Each row below holds a small network's activations on one input, seen along a few directions.
Each table varies a few parts of the input and shows all the possible inputs, shuffled.
A made-up example of a description, with smaller parts first: one of 4 places along a line, together with either a single point or one of 11 places around a ring or (one of 3 separate values, together with one of 8 places around a ring).
Shared parts are said once, and a part with two or three values counts as separate values.
In the rows, 128 means zero.

Table:
row 1: [127 146 163 142 127  67  81 102 145 218 193  80]
row 2: [ 71 132 142 142 132 154 140 133 147  89 140 102]
row 3: [133 124 138 113 109 112 124 179 119 113 110 167]
row 4: [140 147 123 132 136 104 203 121 113 128 120 116]
row 5: [ 90 126 176 158 123 150 101 133 115 102 105 165]
row 6: [176 122  88 125 114 164 133 122 126 125  93 146]
row 7: [159 138  73 145 142 140 157 116 108 134  93 157]
row 8: [100 118 117 102 152 141 133 123 154  77 144 106]
row 9: [133  91 110 108 125 128 144 158 117 102 131  95]
row 10: [143 138 154 154 123  80  39  97 126 229 158 132]
row 11: [110 130 105 111 146 151 100 130 153  85 121 163]
row 12: [153 123 147 103 107 145 182 124 112 134 128 107]
What is each input in this table made of?
> one of 2 separate values, together with either a single point or one of 5 places along a line
The inputs of row 12 and row 6 match in every part but the choice among 2 separate values. If row 4 is changed in the same way as row 12 into row 6, which row does it become?
> row 7
Which other rows does row 1 become when the choice among 2 separate values takes its other values? List them by row number.
> row 10

Table:
row 13: [150 143 112 155 141 101 139 112 115 188 207  65]
row 14: [176 139  76 116 106 124 102 117 109 239 130 137]
row 15: [128  93 109  68 149 146 188 151  87  13 119 137]
row 16: [154 126 159 145 142 101  33 122 124 162 136 168]
row 17: [146 158  95 117  94  82  78 144 181 188 132 177]
row 18: [107  92 134  93  90 205 147 219 125  20 118 119]
row 19: [102 156 115 161 122 116  82  85 136 152 172  35]
row 20: [ 67 166 154 150 151 137  48  67 166 164 159 156]
row 21: [146 153  92 191 144 119 121 100 109 209 169 132]
row 22: [ 83 139 172 127 160 122  69  81 181 140 195  88]
row 23: [125 117  91  97 158 168 173 145  81  38  87 203]
row 24: [ 66  97 122 127  85 201 134 209 118  62  70 186]
row 25: [115 108 150  99 161 118 230 152 109  55  82 116]
row 26: [154  93 100  97 100  82 122 128 123 233 151  69]
row 27: [136 108 118 104 106  48 105 164 205 181 156 108]
row 28: [157 102 177 115 133  78  47 127 131 139 169 101]
row 29: [112 131 132 128 170 140 215 146 103  80  50 182]
row 30: [111 176  97 197 150 146  76  88 140 177 142 100]
row 31: [157 122 188 119  85 150 229 101 106  47  72 108]
row 32: [167 141 170 155 113 178 221 103 110  73  44 173]
What is each input in this table made of?
> one of 2 separate values, together with either one of 4 places along a line or one of 6 places around a ring
The inputs of row 25 and row 29 match in every part but the choice among 2 separate values. If row 26 is changed in the same way as row 25 into row 29, which row does it become?
> row 14
Which other rows does row 22 become when the choice among 2 separate values takes its other values? List them by row number.
> row 20
Which other rows does row 25 become when the place on the line of 4 takes its other values? List them by row number.
> row 15, row 18, row 31

Table:
row 33: [158 156 110 141 126 126 142 106 122 169 119 149]
row 34: [ 94 128 160 138 146 118 108 108 142 117 150 109]
row 35: [129 134 106 122 123 134  91 150 127 149 129 170]
row 36: [107 114 147 108 136 112  95 135 147 116 158 106]
row 37: [171 141  96 112 116 120 130 132 128 168 126 146]
row 38: [102 127 135 127 117 139  73 148 154 122 141 139]
row 39: [ 95 138 144 156 129 141  83 118 149 120 128 140]
row 40: [156 132 130 142 128 112 152 100 113 165 131 102]
row 41: [118 127 133 149 141 111 142 105 130 138 147  77]
row 42: [130 101 131  92 118 160 193 168 105  39  79 152]
row 43: [120 114 143 124 129 162 206 141 101  37  65 154]
row 44: [167 120 119 114 116 106 142 130 119 165 140 100]
row 45: [125 116 124 120 129 108 133 135 135 139 160  77]
row 46: [120 144 114 148 138 142 100 117 121 149 119 170]
The inputs of row 37 and row 33 match in every part but one. If row 36 is changed in the same way as row 37 into row 33, which row does it become?
> row 34
What is each input in this table made of?
> one of 2 separate values, together with either a single point or one of 6 places around a ring

Table:
row 47: [100 180  80 164 147 120  73 111 165 163 181 141]
row 48: [ 94 147 164 206 130 127  77  46 168 181 136 130]
row 49: [239 193  73 148 116 121 180  84  98 226 108 119]
row 50: [111  90 145 120 140 147 216 182 122  50  74 117]
row 51: [112 128 123 151 132 173 190 172 116  64  45 181]
row 52: [172 107 125  89 106  89  33 160 141 162 190  88]
row 53: [174 145 104 121  98 115   6 149 136 176 161 153]
row 54: [108  79 123 109  99 167 221 165  73  48 111 116]
row 55: [110 117 102 140  91 193 194 155  67  61  82 180]
row 56: [128 149 178  90 122 170 157 138 127  40  74 212]
row 57: [103 106 109 100 190  99  96 115 164 170 210 102]
row 58: [123 147 191  91  96 138 185 154 138   8 103 121]
row 59: [116  83 136 120 118 125 206 162 136  31  79 126]
row 60: [ 89 146 145 178 168  98  59  84  97 179 150 147]
row 61: [120 137 105  87 106 121  65 157 165 185 175  59]
row 62: [238 128 100  88 146  82 199  83  85 222 139  80]
row 63: [ 91 128 165 170 166 104  96 111 133 167 176  57]
row 64: [121 148  88  90 120 133  32 135 141 207 148 149]
row 65: [ 93  81 191 146 160  88  96  45 155 177 166  91]
row 66: [117 122 114 151 110 151 179 151 130  44  50 190]
What is each input in this table made of?
> one of 2 separate values, together with either a single point or one of 4 places along a line or one of 5 places along a line
The inputs of row 59 and row 66 match in every part but the choice among 2 separate values. If row 63 is changed in the same way as row 59 into row 66, which row does it become?
> row 60
Which other rows does row 64 become when the place on the line of 5 takes its other values? List them by row number.
> row 47, row 48, row 53, row 60
